These are the activations of a small network on made-up records, seen along a few directions, one row for each record.
Each row is followed by the record's values for the fields W, Y, P, B, K.
A field that a record lacks is written missing.
The largest differences between rows may come from other fields.
In the rows, 500 means zero.
Random noise pushes rows far along 3 fixed directions. That doesn't count. These rows show it; they differ only by the noise:
[543 431 243 567 576 465 437 705 489 509 248 453 601 464 457]
[419 491 598 499 408 503 533 583 514 538 493 408 539 469 540]
[534 306 631 560 431 587 601 724 601 386 282 518 563 352 350]
[401 455 493 557 407 465 400 486 595 470 414 440 524 500 477]
[470 526 227 542 552 415 380 602 460 579 361 398 581 533 552]

[623 283 399 700 529 530 416 638 600 374 210 554 584 442 355]  W is w3, Y is missing, P is p4, B is b2, K is missing
[348 417 712 572 326 505 446 381 680 404 505 476 484 497 450]  W is w3, Y is missing, P is p5, B is b2, K is missing
[659 514 502 484 542 546 474 412 471 410 512 661 429 441 359]  W is w4, Y is y1, P is p5, B is b1, K is k1
[527 522 665 403 498 544 564 367 505 486 658 580 378 511 536]  W is w4, Y is y2, P is p4, B is b1, K is k1
[665 454 413 436 684 564 682 765 379 539 403 547 541 417 498]  W is w1, Y is missing, P is p4, B is b1, K is missing
[543 399 458 496 572 539 570 571 565 383 356 596 510 430 347]  W is w1, Y is missing, P is p3, B is b1, K is missing
[587 367 480 649 480 550 575 810 495 464 264 460 670 381 382]  W is w5, Y is missing, P is p5, B is b2, K is missing
[391 395 133 316 687 407 465 446 670 430 282 566 377 614 506]  W is w2, Y is missing, P is p5, B is b2, K is missing
[551 636 290 526 556 410 236 161 479 479 608 599 404 613 478]  W is w4, Y is y1, P is p4, B is b1, K is k1
[562 527 454 539 555 503 592 734 349 650 496 385 623 496 636]  W is w3, Y is missing, P is p3, B is b2, K is missing
[499 438 486 298 651 543 767 714 473 547 452 508 468 472 580]  W is w1, Y is missing, P is p5, B is b2, K is missing
[274 480 433 462 450 419 364 311 687 423 450 483 430 569 475]  W is w1, Y is missing, P is p1, B is b2, K is missing
[267 532 341 686 319 354 155 275 672 441 409 388 557 597 431]  W is w5, Y is missing, P is p5, B is b2, K is missing
[295 431 504 543 388 444 356 337 719 380 411 486 469 530 412]  W is w5, Y is missing, P is p2, B is b2, K is missing
[364 619 613 420 434 459 526 463 434 667 703 352 486 575 732]  W is w5, Y is missing, P is p1, B is b2, K is missing
[407 332 875 672 234 560 417 343 741 322 494 522 477 458 379]  W is w3, Y is missing, P is p5, B is b2, K is missing
[278 401 488 406 471 460 455 332 754 346 401 551 389 537 410]  W is w4, Y is y2, P is p2, B is b2, K is k1
[370 492 315 347 574 452 562 606 535 522 372 452 484 509 526]  W is w2, Y is missing, P is p1, B is b2, K is missing
[535 552 528 414 559 508 541 396 468 514 626 562 418 533 544]  W is w4, Y is y2, P is p4, B is b1, K is k1
[300 563 640 319 456 499 717 593 494 585 601 389 498 495 608]  W is w5, Y is missing, P is p2, B is b2, K is missing
[475 462 539 398 539 531 640 664 484 540 459 465 500 451 551]  W is w4, Y is y2, P is p1, B is b2, K is k2
[511 403 454 623 491 497 459 591 552 460 356 477 580 478 448]  W is w3, Y is missing, P is p3, B is b2, K is missing
[603 296 737 504 443 621 530 388 698 239 408 734 360 391 255]  W is w4, Y is y2, P is p5, B is b1, K is k1
[582 469 310 491 639 476 508 654 414 614 426 449 535 551 646]  W is w5, Y is missing, P is p2, B is b2, K is missing
[718 503 853 534 468 647 742 635 324 578 713 523 529 423 579]  W is w5, Y is missing, P is p4, B is b1, K is missing
[477 431 523 621 420 514 520 672 530 476 362 428 628 427 419]  W is w5, Y is missing, P is p5, B is b2, K is missing
[487 454 331 662 490 428 276 436 559 494 393 454 546 575 521]  W is w3, Y is missing, P is p4, B is b2, K is missing
[282 741 741 289 409 488 668 461 382 677 831 349 469 514 692]  W is w1, Y is missing, P is p1, B is b1, K is missing
[317 401 440 502 407 447 381 406 718 377 337 494 462 513 403]  W is w5, Y is missing, P is p1, B is b2, K is missing
[444 509 502 291 568 520 650 458 561 414 503 601 399 472 401]  W is w2, Y is missing, P is p5, B is b1, K is missing
[376 451 732 373 443 537 636 477 586 498 590 485 415 501 581]  W is w1, Y is missing, P is p1, B is b2, K is missing
[332 566 612 417 450 465 547 418 518 580 658 411 467 573 648]  W is w1, Y is missing, P is p3, B is b2, K is missing
[433 533 790 318 482 586 805 606 458 536 654 490 470 420 543]  W is w1, Y is missing, P is p2, B is b1, K is missing
[426 474 635 518 418 504 492 474 549 516 547 446 492 512 563]  W is w3, Y is missing, P is p2, B is b2, K is missing
[557 605 593 658 345 491 228 152 523 401 645 595 449 504 353]  W is w4, Y is y1, P is p5, B is b1, K is k2
[719 754 547 489 582 551 708 735  86 740 744 432 647 423 615]  W is w4, Y is y1, P is p3, B is b1, K is k2
[543 464 617 401 513 586 644 557 528 375 452 625 460 361 310]  W is w4, Y is y1, P is p1, B is b1, K is k1
[761 415 549 706 474 591 396 455 508 323 409 690 522 377 226]  W is w4, Y is y1, P is p4, B is b1, K is k2
[438 310 208 325 685 466 545 527 709 350 202 623 386 538 401]  W is w2, Y is missing, P is p5, B is b2, K is missing
[375 666 577 485 397 469 610 682 339 710 633 267 637 491 662]  W is w5, Y is missing, P is p5, B is b2, K is missing
[483 468 580 552 464 517 564 621 484 541 488 428 574 477 543]  W is w3, Y is missing, P is p3, B is b2, K is missing
[223 627 462 387 400 387 419 356 547 602 613 349 455 612 660]  W is w5, Y is missing, P is p1, B is b2, K is missing
[569 539 311 462 635 462 430 395 473 498 510 578 440 560 510]  W is w4, Y is y2, P is p4, B is b1, K is k1
[657 272 525 579 560 604 628 809 540 403 229 561 580 352 365]  W is w3, Y is missing, P is p2, B is b2, K is missing
[593 395 462 493 602 540 643 744 456 545 391 485 558 469 553]  W is w5, Y is missing, P is p3, B is b2, K is missing

Which values does each new row have?
[584 407 727 448 521 617 732 634 497 448 513 577 489 392 446]  W is w1, Y is missing, P is p4, B is b1, K is missing
[231 535 305 253 570 372 451 257 663 504 530 487 323 686 627]  W is w2, Y is missing, P is p5, B is b2, K is missing
[567 348 673 446 546 621 813 817 496 467 391 524 560 361 446]  W is w1, Y is missing, P is p3, B is b2, K is missing
[462 265 484 277 623 564 748 640 697 341 267 632 386 446 393]  W is w2, Y is missing, P is p5, B is b2, K is missing
[770 454 364 717 520 544 294 452 487 329 332 683 540 391 197]  W is w4, Y is y1, P is p5, B is b1, K is k2
[566 553 205 481 650 422 318 321 487 500 486 581 416 604 522]  W is w4, Y is y2, P is p4, B is b1, K is k1
[791 552 473 620 582 581 601 725 267 517 474 569 648 357 365]  W is w4, Y is y1, P is p3, B is b1, K is k2
[331 386 695 416 408 544 650 537 676 382 430 510 472 435 402]  W is w5, Y is missing, P is p2, B is b2, K is missing
[302 623 590 470 393 435 516 425 480 622 680 345 529 592 661]  W is w5, Y is missing, P is p3, B is b2, K is missing
[657 431 133 533 715 464 369 467 524 405 296 649 470 526 382]  W is w4, Y is y2, P is p4, B is b1, K is k1
[494 481 463 479 544 484 552 596 467 587 496 436 527 542 624]  W is w5, Y is missing, P is p3, B is b2, K is missing
[476 596 405 456 566 466 640 718 333 690 541 350 617 530 667]  W is w5, Y is missing, P is p3, B is b2, K is missing
[629 668 392 454 608 523 598 708 251 616 531 473 599 401 483]  W is w4, Y is y1, P is p1, B is b1, K is k2
[422 687 499 480 439 443 410 239 471 483 684 532 472 543 437]  W is w4, Y is y1, P is p3, B is b1, K is k1
[683 394 698 638 461 599 536 498 500 429 530 592 505 455 440]  W is w5, Y is missing, P is p4, B is b1, K is missing
[511 468 261 531 535 431 330 527 511 540 358 449 507 561 564]  W is w5, Y is missing, P is p1, B is b2, K is missing
[511 637 694 325 516 535 649 423 375 624 796 500 393 532 678]  W is w4, Y is y2, P is p4, B is b1, K is k1
[550 465 630 436 508 551 538 377 551 427 575 617 382 490 467]  W is w4, Y is y2, P is p4, B is b1, K is k1
[679 570 498 468 593 560 646 604 340 502 546 595 544 408 402]  W is w4, Y is y1, P is p3, B is b1, K is k1
[359 520 482 381 532 478 607 568 518 539 495 439 501 506 553]  W is w1, Y is missing, P is p2, B is b2, K is missing
[591 406 420 442 642 524 670 706 452 564 427 493 525 522 602]  W is w5, Y is missing, P is p3, B is b2, K is missing
[589 416 303 545 570 472 273 281 633 329 355 682 383 533 338]  W is w4, Y is y2, P is p5, B is b1, K is k1
